These are the activations of a small neural network, seen along a few directions. Each row is one input.
In each table, some parts of the input vary, and every possible input appears once, in random order.
Descriptions start from the smaller parts, as in this example, which fits no table here: line(6) and (point or ring(11) or (values(3) and ring(5))).
Shared parts are said once, and a part with two or three values counts as separate values.

Table:
R1: [ 10   1  54 -55 -44   8   4  85  38  19 -40   3  22 -61 -37]
R2: [ -6 -45  17   5 -42  39  14  74 -26  -1 -67 -49  76 -57   1]
R3: [ -7  15 -27 -42  11 -27  37 102   9 -12 -39  19  73 -29  18]
R4: [-14 -35  54   2  -2   4 -19  77   2 -31  -3   6  92 -13 -55]
R5: [ 19 -25  27  22  25 -16   3 -42 -33   7  -4 -29 -27  55  33]
R6: [  0  60 -14  51   5  12  20 -39  40  40  48  13 -35  22   5]
R7: [ 34  14  11 -39 -62  28   9  53 -36 -46 -59  17  57   3 -16]
R8: [ -2  72 -32 -10  34 -32  -1 -24  49  29  51  -9 -38  -8 -33]
R9: [ -1  14 -72 -14   6  -7 -27 -57  57  18  64  38 -68 -23 -12]
R10: [-27 -41  19  58  13  27   0 -76 -62 -21  -3  -5 -22  52  56]
R11: [ 21 -65 -25 -34  17 -39 -42 -60 -14  -9   0  -5 -62  19  18]
R12: [-48  44 -22  88  -5  61  20 -71   2   9  58  45 -33  11  27]
R13: [ 20 -10   9 -30  44 -59 -17 -21 -27  -2  -7 -45 -36  29  -6]
Describe the family of inputs behind these rows.
Answer: values(5) or (values(2) and line(4))
Which other rows belong to the same alternative as R3? List them by row number.
Answer: R1, R2, R4, R7
Change only the line(4) part in R5. List by row number the other rows that result.
Answer: R10, R11, R13
Change only the values(2) part in R11. List by row number the other rows that result.
Answer: R9

Table:
R14: [  3 -39 -17 -38   8 -21 -21  11  -6 -19 -10  -2  -1 -14  -9]
R15: [-11  28  -7  13  -8  13  13  33  11   4   3   2  34 -22 -16]
R16: [ 17 -25  29  -9  -4   3   2  12 -36  -3 -32 -25   3   3   8]
R17: [ 12 -28  30   5   8  -6  -4  17 -33  -2 -19 -32  17  10   0]
R18: [ 14  -8 -11 -27  22 -35  -6  11  -5  -8 -10 -14  14   8  -5]
R19: [  1 -19  40   8  20 -13   8  25 -28  -1 -20 -36  14  19   9]
R20: [ 14 -24 -21 -41  -5 -25  -9  10 -11 -13 -22  -3  -8 -11   0]
R21: [-14   6  28  24   4  12  23  25 -16 -15 -11   0  43  24  15]
R22: [  2 -57  28  -8  -9   7 -18   8 -28  -9 -18 -20   8 -11   0]
R23: [ -3  -3  18  21  -8  19  11  17 -20 -16 -10   4  46  15   6]
R24: [ -8  10 -13   0 -35  25  15  24  18   9 -10  12  17 -36   0]
R25: [-18  36   4  20   7   6  27  43  19  16   3   0  33 -16   1]
R26: [ -4  26  -7   1 -21  25  25  28  17   8  -9   5  19 -25   0]
R27: [  4  -5  15   8 -22  28  21  22 -24 -11 -18   7  28   7  21]
R28: [ -1 -21   8  11 -29  32  10  18 -20 -11 -24  18  25  -5  18]
R29: [-18  -4  -8   3 -23  27   3  25  21   5   6  12  25 -42  -8]
R30: [ -9  27 -31  44  33  -6 -16 -92   5  15  59   0 -66  46  14]
R31: [ 12  15  -5 -33 -28  -6 -10  12  36   8  -5  15  -5 -25 -27]
R32: [-13 -33  16   8 -25  32  -3   9 -16 -23  -9  16  36  -6   6]
R33: [ 18  -4 -12 -41   9 -26  -1   5  -8  -9 -23  -7   0   1   3]
R34: [ 16  33   1 -32 -12  -8  -2  17  32  10  -4  11  -2 -17 -27]
R35: [  3   1  -1 -24  34 -43   6  19  -1  -7 -11 -18  11  17   4]
R36: [  1   0  -1 -29 -15  -2 -21  13  42   3   7  16   1 -29 -36]
R37: [ -3  28 -31  32  21   2 -10 -95  -2  12  45  11 -80  35  21]
R38: [  9 -41  22 -11 -19   6 -10   6 -36 -15 -37 -19  -3  -3  -1]
R39: [-18  35 -15  49  49 -19   7 -94   8  22  58   4 -62  53  21]
R40: [  3  35  11 -12  15 -23   7  40  39  19  11   0   6  -4 -21]
R41: [  -6    9  -36   35   10    3  -10 -103    1   10   42   20  -85   22
   19]
R42: [-14  -7 -33  37  21   8 -27 -98  12  13  57  19 -75  18  21]
R43: [ 12  29   0 -16   2 -17  -9  32  29  10  11   5   7 -13 -38]
The inputs of R15 and R25 match in every part but one. If R18 is changed in the same way as R15 into R25, which row does it become?
Answer: R35
Describe the family of inputs behind these rows.
Answer: line(5) and (point or ring(5))
Start at R31 and move only the ring(5) part, one step at a time. The first step leads to R20. Which rows follow, in order?
Answer: R38, R28, R24
Start at R33 and move only the ring(5) part, one step at a time. The first step leads to R34. Which rows follow, in order?
Answer: R26, R27, R16
List by row number the other rows that have the line(5) part in common with R32.
Answer: R14, R22, R29, R36, R42

Table:
R44: [ 20 -51  26 -50 -61  24 -20  45   3  -9 -52  -3  21 -52 -25]
R45: [  8 -54 -21 -12  52 -48 -31 -74 -20  -2  21 -16 -62  34  24]
R46: [ 15  15   3  24  51 -36  10 -68 -45   0  12 -27 -48  80  40]
R47: [ 25   5  39 -34   7 -29  23  74 -46 -22 -60 -34  57  21   2]
R48: [-18 -13  65  29  -8  26  21  83 -32 -14 -32 -27  89  -9 -14]
R49: [-23  -2 -37  55 -13  50   5 -82 -21 -12  27  38 -32  23  45]
R50: [-15 -22   7  -1 -53  54  23  64 -18 -26 -46  33  71 -39  14]
R51: [ 12 -30 -17   6 -21  20 -37 -99  -3   5  22   4 -82   7   5]
R52: [ 18 -64  16 -70   8 -42 -19  67 -18 -24 -52 -25  44 -23 -13]
R53: [  3  99 -33 -49 -19 -19  14 101 115  35  26  41  31 -71 -70]
R54: [-15 119 -77  15  24 -20   3 -50 114  60  96  36 -73 -23 -34]
R55: [-28  -3  29  86  35  19   7 -60 -29   9  39 -20 -17  51  26]
The inputs of R51 and R44 match in every part but one. If R54 is changed in the same way as R51 into R44, which row does it become?
Answer: R53
Describe the family of inputs behind these rows.
Answer: values(2) and (point or ring(5))
Change only the ring(5) part in R45. List by row number the other rows that result.
Answer: R46, R49, R51, R55
Change only the values(2) part in R47. List by row number the other rows that result.
Answer: R46
